Each row below holds a small network's activations on one record, seen along a few directions.
After each row come some of the record's fields: K, L, C, N.
A field that a record lacks is left out.
Other fields move the rows too, some of them a lot.
In the rows, zero is written as 500.
Strong random noise was added to every row along 3 fixed directions; ignore it. To show where, here is one row again and again, with new noise each time:
| 510 | 435 | 604 | 382 | 483 | 613 | 422 | 612 | 486 | 550 | 592 | 432 | 492 | 560 | 720 | 360 | 558 | 670 | 454 | 327 | 479 | 348 | 252 | 252 |
| 575 | 489 | 524 | 417 | 413 | 606 | 462 | 535 | 637 | 514 | 394 | 535 | 673 | 633 | 451 | 324 | 427 | 529 | 312 | 395 | 377 | 412 | 530 | 533 |
| 630 | 465 | 225 | 535 | 479 | 656 | 347 | 511 | 356 | 351 | 355 | 412 | 546 | 628 | 396 | 341 | 474 | 423 | 779 | 626 | 465 | 512 | 417 | 545 |
| 467 | 509 | 469 | 534 | 587 | 598 | 471 | 302 | 503 | 231 | 435 | 484 | 487 | 421 | 504 | 389 | 649 | 470 | 467 | 372 | 380 | 356 | 369 | 649 |
| 409 | 471 | 649 | 448 | 597 | 587 | 479 | 403 | 500 | 355 | 603 | 453 | 412 | 391 | 733 | 403 | 709 | 629 | 393 | 237 | 430 | 275 | 207 | 404 |

| 623 | 407 | 252 | 575 | 448 | 614 | 450 | 482 | 539 | 291 | 454 | 479 | 452 | 631 | 343 | 485 | 539 | 417 | 707 | 661 | 483 | 596 | 509 | 530 |  K=k1, L=l2, C=c2, N=n2
| 656 | 451 | 381 | 494 | 513 | 565 | 523 | 612 | 376 | 626 | 362 | 404 | 704 | 725 | 283 | 433 | 300 | 494 | 790 | 842 | 595 | 657 | 735 | 528 |  K=k6, L=l3, C=c3, N=n4
| 482 | 365 | 476 | 413 | 527 | 567 | 371 | 784 | 463 | 648 | 502 | 553 | 371 | 630 | 602 | 499 | 434 | 618 | 579 | 454 | 429 | 518 | 432 | 241 |  K=k1, L=l2, C=c1, N=n2
| 493 | 559 | 679 | 355 | 560 | 606 | 546 | 584 | 623 | 471 | 509 | 745 | 581 | 470 | 378 | 510 | 486 | 388 | 343 | 431 | 441 | 403 | 657 | 495 |  K=k6, L=l1, C=c3, N=n4
| 415 | 526 | 532 | 582 | 528 | 616 | 475 | 351 | 652 | 204 | 518 | 734 | 582 | 443 | 328 | 574 | 544 | 492 | 388 | 410 | 450 | 409 | 641 | 540 |  K=k1, L=l2, C=c3, N=n2
| 542 | 603 | 630 | 462 | 524 | 627 | 451 | 565 | 400 | 674 | 583 | 548 | 448 | 375 | 681 | 552 | 437 | 511 | 531 | 303 | 487 | 592 | 445 | 332 |  K=k4, L=l3, C=c1, N=n1
| 415 | 540 | 330 | 600 | 576 | 342 | 438 | 380 | 476 | 499 | 505 | 287 | 445 | 461 | 538 | 469 | 577 | 514 | 746 | 572 | 645 | 428 | 353 | 611 |  K=k1, L=l2, C=c4, N=n4
| 489 | 652 | 680 | 603 | 631 | 486 | 404 | 428 | 418 | 456 | 427 | 542 | 487 | 336 | 456 | 533 | 353 | 283 | 510 | 471 | 445 | 673 | 631 | 567 |  K=k5, L=l4
| 494 | 452 | 444 | 587 | 535 | 506 | 544 | 300 | 340 | 149 | 418 | 445 | 598 | 414 | 425 | 635 | 531 | 468 | 702 | 598 | 541 | 424 | 487 | 616 |  K=k1, L=l3, C=c3, N=n4
| 435 | 602 | 549 | 584 | 606 | 451 | 646 | 167 | 659 | 277 | 492 | 572 | 441 | 390 | 432 | 533 | 553 | 422 | 366 | 484 | 388 | 427 | 634 | 789 |  K=k2
| 702 | 506 | 290 | 604 | 455 | 635 | 268 | 718 | 274 | 343 | 538 | 567 | 360 | 638 | 410 | 593 | 405 | 441 | 752 | 752 | 494 | 658 | 624 | 278 |  K=k1, L=l2, C=c3, N=n2
| 451 | 533 | 386 | 461 | 462 | 578 | 454 | 388 | 358 | 354 | 336 | 448 | 351 | 512 | 380 | 533 | 551 | 462 | 863 | 633 | 609 | 703 | 467 | 682 |  K=k6, L=l2, C=c1, N=n1
| 601 | 510 | 680 | 480 | 382 | 564 | 581 | 491 | 640 | 643 | 556 | 603 | 617 | 433 | 612 | 557 | 423 | 638 | 294 | 352 | 481 | 399 | 594 | 441 |  K=k1, L=l3, C=c1, N=n1
| 572 | 373 | 456 | 575 | 534 | 720 | 574 | 320 | 389 | 192 | 586 | 395 | 523 | 546 | 496 | 569 | 592 | 504 | 841 | 724 | 548 | 486 | 511 | 411 |  K=k1, L=l3, C=c2, N=n4
| 338 | 691 | 448 | 689 | 648 | 323 | 581 | 285 | 466 | 504 | 506 | 439 | 401 | 192 | 548 | 553 | 616 | 317 | 496 | 381 | 443 | 608 | 395 | 747 |  K=k4, L=l2, C=c1, N=n3
| 472 | 457 | 346 | 449 | 623 | 529 | 602 | 335 | 512 | 264 | 433 | 408 | 442 | 387 | 467 | 607 | 535 | 441 | 529 | 453 | 485 | 448 | 505 | 735 |  K=k1, L=l3, C=c1, N=n3
| 640 | 445 | 403 | 453 | 371 | 507 | 426 | 735 | 365 | 673 | 500 | 364 | 474 | 683 | 535 | 514 | 305 | 587 | 720 | 801 | 633 | 554 | 384 | 378 |  K=k2
| 595 | 409 | 485 | 523 | 441 | 420 | 486 | 579 | 415 | 447 | 604 | 318 | 468 | 657 | 651 | 503 | 520 | 638 | 820 | 555 | 644 | 575 | 262 | 343 |  K=k1, L=l2, C=c4, N=n2
| 463 | 566 | 324 | 639 | 575 | 549 | 544 | 182 | 496 | 295 | 389 | 415 | 444 | 499 | 437 | 528 | 702 | 509 | 623 | 474 | 538 | 335 | 398 | 642 |  K=k1, L=l3, C=c3, N=n2
| 550 | 475 | 184 | 562 | 462 | 544 | 500 | 531 | 370 | 599 | 361 | 460 | 407 | 561 | 348 | 395 | 494 | 572 | 617 | 494 | 526 | 465 | 412 | 628 |  K=k6, L=l3, C=c1, N=n1
| 601 | 491 | 373 | 367 | 438 | 581 | 501 | 627 | 576 | 472 | 507 | 646 | 470 | 598 | 363 | 360 | 445 | 515 | 431 | 543 | 525 | 506 | 518 | 311 |  K=k6, L=l1, C=c4, N=n1
| 314 | 503 | 684 | 325 | 507 | 460 | 505 | 438 | 622 | 618 | 558 | 365 | 373 | 426 | 738 | 626 | 605 | 764 | 444 | 294 | 568 | 485 | 324 | 547 |  K=k1, L=l2, C=c1, N=n1
| 256 | 553 | 655 | 441 | 570 | 390 | 681 | 398 | 661 | 502 | 501 | 492 | 444 | 463 | 607 | 594 | 678 | 578 | 103 | 276 | 396 | 238 | 422 | 472 |  K=k1, L=l3, C=c3, N=n4
| 410 | 525 | 761 | 552 | 569 | 292 | 725 | 527 | 715 | 785 | 509 | 494 | 557 | 339 | 586 | 421 | 575 | 491 | 256 | 309 | 433 | 471 | 543 | 630 |  K=k6, L=l2, C=c2, N=n4
| 580 | 432 | 623 | 439 | 508 | 622 | 488 | 584 | 522 | 593 | 601 | 592 | 371 | 560 | 646 | 471 | 586 | 598 | 299 | 322 | 347 | 325 | 431 | 199 |  K=k1, L=l3, C=c2, N=n2
| 628 | 414 | 217 | 453 | 381 | 589 | 243 | 861 | 249 | 801 | 450 | 520 | 360 | 645 | 561 | 495 | 320 | 518 | 716 | 657 | 612 | 566 | 392 | 150 |  K=k1, L=l4, C=c1, N=n1
| 366 | 556 | 491 | 550 | 766 | 515 | 501 | 321 | 347 | 284 | 497 | 461 | 338 | 235 | 547 | 601 | 603 | 397 | 427 | 360 | 371 | 527 | 469 | 674 |  K=k4, L=l3, C=c1, N=n3
| 433 | 479 | 350 | 563 | 536 | 496 | 563 | 307 | 433 | 352 | 396 | 441 | 485 | 500 | 435 | 528 | 476 | 455 | 665 | 598 | 516 | 523 | 552 | 588 |  K=k1, L=l3, C=c1, N=n3
| 500 | 461 | 427 | 449 | 504 | 597 | 549 | 370 | 626 | 440 | 392 | 682 | 516 | 645 | 385 | 484 | 541 | 498 | 250 | 315 | 398 | 318 | 506 | 607 |  K=k1, L=l3, C=c3, N=n1
| 614 | 365 | 168 | 465 | 437 | 705 | 444 | 555 | 364 | 303 | 561 | 558 | 497 | 662 | 305 | 418 | 469 | 474 | 702 | 720 | 623 | 484 | 596 | 368 |  K=k6, L=l3, C=c3, N=n3
| 525 | 581 | 590 | 610 | 590 | 442 | 510 | 376 | 459 | 357 | 541 | 422 | 494 | 369 | 500 | 732 | 566 | 501 | 618 | 452 | 525 | 589 | 523 | 688 |  K=k1, L=l2, C=c3, N=n2
| 360 | 311 | 579 | 487 | 609 | 484 | 619 | 297 | 547 | 273 | 633 | 463 | 385 | 424 | 573 | 541 | 672 | 588 | 380 | 354 | 509 | 310 | 251 | 464 |  K=k1, L=l3, C=c2, N=n3
| 313 | 529 | 530 | 480 | 633 | 375 | 549 | 379 | 530 | 625 | 611 | 536 | 348 | 387 | 504 | 396 | 747 | 569 | 205 | 236 | 404 | 363 | 394 | 574 |  K=k6, L=l1, C=c4, N=n3
| 529 | 497 | 616 | 437 | 321 | 547 | 583 | 662 | 537 | 601 | 534 | 406 | 718 | 669 | 515 | 609 | 418 | 504 | 667 | 564 | 609 | 506 | 481 | 220 |  K=k1, L=l1, C=c3, N=n4
| 529 | 514 | 563 | 523 | 499 | 487 | 415 | 494 | 425 | 495 | 528 | 426 | 361 | 468 | 562 | 379 | 697 | 631 | 414 | 298 | 532 | 366 | 364 | 372 |  K=k6, L=l4, C=c4, N=n2
| 448 | 641 | 774 | 497 | 620 | 548 | 549 | 413 | 547 | 397 | 697 | 606 | 418 | 292 | 584 | 547 | 532 | 445 | 287 | 290 | 345 | 487 | 530 | 474 |  K=k5, L=l1
| 438 | 649 | 482 | 628 | 653 | 344 | 503 | 297 | 472 | 494 | 444 | 414 | 393 | 296 | 453 | 522 | 510 | 445 | 583 | 542 | 432 | 545 | 496 | 708 |  K=k2
| 474 | 319 | 802 | 371 | 192 | 379 | 703 | 534 | 887 | 867 | 438 | 476 | 910 | 780 | 462 | 434 | 253 | 620 | 165 | 447 | 609 | 516 | 584 | 431 |  K=k1, L=l4, C=c2, N=n3
| 495 | 561 | 598 | 659 | 684 | 453 | 501 | 432 | 344 | 191 | 487 | 598 | 403 | 269 | 456 | 621 | 606 | 419 | 635 | 381 | 424 | 627 | 636 | 627 |  K=k6, L=l2, C=c3, N=n2
| 257 | 446 | 582 | 488 | 422 | 386 | 647 | 384 | 840 | 753 | 578 | 333 | 552 | 541 | 620 | 399 | 699 | 756 | 261 | 310 | 512 | 290 | 296 | 556 |  K=k1, L=l2, C=c2, N=n4
| 516 | 603 | 642 | 525 | 471 | 434 | 531 | 475 | 593 | 561 | 454 | 605 | 479 | 509 | 371 | 506 | 330 | 442 | 285 | 498 | 326 | 541 | 697 | 549 |  K=k2
| 414 | 485 | 365 | 654 | 714 | 572 | 417 | 366 | 382 | 269 | 586 | 356 | 248 | 413 | 664 | 525 | 733 | 592 | 792 | 420 | 721 | 279 | 184 | 299 |  K=k1, L=l4, C=c3, N=n2

Which values does each new row have?
| 486 | 319 | 393 | 505 | 488 | 573 | 553 | 411 | 446 | 364 | 497 | 474 | 458 | 630 | 419 | 528 | 527 | 483 | 528 | 605 | 484 | 470 | 450 | 482 |  K=k1, L=l3, C=c2, N=n3
| 477 | 431 | 365 | 504 | 556 | 669 | 498 | 508 | 426 | 379 | 473 | 536 | 436 | 386 | 528 | 600 | 605 | 434 | 429 | 552 | 373 | 476 | 598 | 383 |  K=k1, L=l3, C=c1, N=n4
| 396 | 508 | 253 | 592 | 561 | 560 | 512 | 326 | 258 | 520 | 395 | 492 | 258 | 365 | 504 | 468 | 777 | 531 | 690 | 438 | 495 | 455 | 270 | 625 |  K=k6, L=l3, C=c1, N=n1
| 481 | 577 | 635 | 500 | 448 | 452 | 518 | 466 | 610 | 526 | 416 | 596 | 542 | 526 | 409 | 492 | 310 | 467 | 318 | 530 | 407 | 529 | 701 | 597 |  K=k2
| 516 | 503 | 284 | 617 | 697 | 594 | 420 | 526 | 312 | 323 | 323 | 705 | 354 | 402 | 307 | 546 | 589 | 240 | 714 | 569 | 378 | 721 | 615 | 586 |  K=k6, L=l2, C=c1, N=n2
| 633 | 395 | 618 | 494 | 381 | 551 | 565 | 385 | 648 | 303 | 490 | 510 | 673 | 530 | 339 | 545 | 353 | 390 | 387 | 534 | 496 | 564 | 749 | 564 |  K=k1, L=l4, C=c2, N=n3
| 510 | 557 | 433 | 515 | 682 | 472 | 486 | 394 | 488 | 286 | 441 | 501 | 395 | 388 | 396 | 403 | 683 | 549 | 533 | 517 | 469 | 455 | 383 | 594 |  K=k6, L=l1, C=c4, N=n2
| 431 | 525 | 498 | 450 | 672 | 586 | 361 | 497 | 235 | 451 | 600 | 644 | 108 | 285 | 676 | 567 | 703 | 487 | 664 | 378 | 438 | 633 | 428 | 393 |  K=k6, L=l2, C=c1, N=n1
| 209 | 708 | 733 | 588 | 574 | 155 | 702 | 243 | 646 | 446 | 391 | 384 | 474 | 232 | 507 | 603 | 708 | 443 | 267 | 304 | 524 | 380 | 496 | 850 |  K=k6, L=l2, C=c3, N=n4
| 445 | 544 | 590 | 506 | 539 | 477 | 563 | 433 | 521 | 456 | 622 | 492 | 405 | 419 | 635 | 523 | 500 | 568 | 522 | 549 | 488 | 452 | 484 | 475 |  K=k2
| 577 | 476 | 588 | 454 | 365 | 460 | 512 | 616 | 536 | 490 | 486 | 481 | 643 | 649 | 575 | 587 | 362 | 565 | 650 | 595 | 661 | 568 | 505 | 341 |  K=k1, L=l2, C=c3, N=n2
| 662 | 526 | 390 | 425 | 373 | 561 | 425 | 721 | 346 | 662 | 510 | 386 | 601 | 738 | 493 | 422 | 203 | 467 | 959 | 799 | 616 | 718 | 496 | 311 |  K=k5, L=l1
| 626 | 503 | 270 | 563 | 380 | 597 | 553 | 478 | 508 | 596 | 388 | 634 | 603 | 499 | 358 | 546 | 411 | 441 | 501 | 558 | 505 | 534 | 519 | 572 |  K=k1, L=l3, C=c1, N=n1
| 506 | 532 | 605 | 560 | 579 | 548 | 496 | 533 | 492 | 483 | 483 | 472 | 538 | 452 | 608 | 496 | 341 | 398 | 622 | 606 | 653 | 631 | 522 | 401 |  K=k5, L=l4
| 564 | 458 | 363 | 579 | 504 | 489 | 567 | 488 | 606 | 481 | 377 | 574 | 546 | 519 | 356 | 405 | 623 | 471 | 428 | 573 | 454 | 583 | 528 | 703 |  K=k6, L=l2, C=c2, N=n2
| 479 | 577 | 102 | 669 | 502 | 422 | 396 | 617 | 246 | 616 | 443 | 230 | 334 | 537 | 362 | 436 | 592 | 436 | 937 | 714 | 647 | 581 | 343 | 526 |  K=k6, L=l2, C=c3, N=n4
| 372 | 627 | 842 | 600 | 639 | 436 | 560 | 308 | 464 | 409 | 632 | 449 | 437 | 221 | 793 | 553 | 562 | 524 | 374 | 372 | 500 | 483 | 482 | 566 |  K=k5, L=l4
| 527 | 483 | 705 | 392 | 433 | 512 | 445 | 760 | 319 | 770 | 668 | 456 | 528 | 566 | 792 | 437 | 303 | 668 | 529 | 454 | 574 | 525 | 344 |  77 |  K=k5, L=l3
| 554 | 459 | 560 | 410 | 356 | 637 | 565 | 515 | 606 | 514 | 334 | 576 | 507 | 615 | 451 | 426 | 437 | 424 | 545 | 480 | 609 | 580 | 559 | 493 |  K=k6, L=l4, C=c1, N=n1
| 446 | 481 | 331 | 494 | 446 | 486 | 398 | 591 | 493 | 774 | 412 | 384 | 342 | 565 | 642 | 440 | 522 | 640 | 500 | 437 | 573 | 433 | 343 | 380 |  K=k1, L=l4, C=c1, N=n1
| 619 | 526 | 476 | 500 | 456 | 569 | 473 | 639 | 419 | 582 | 432 | 484 | 584 | 663 | 384 | 445 | 203 | 435 | 592 | 639 | 482 | 657 | 611 | 447 |  K=k5, L=l3
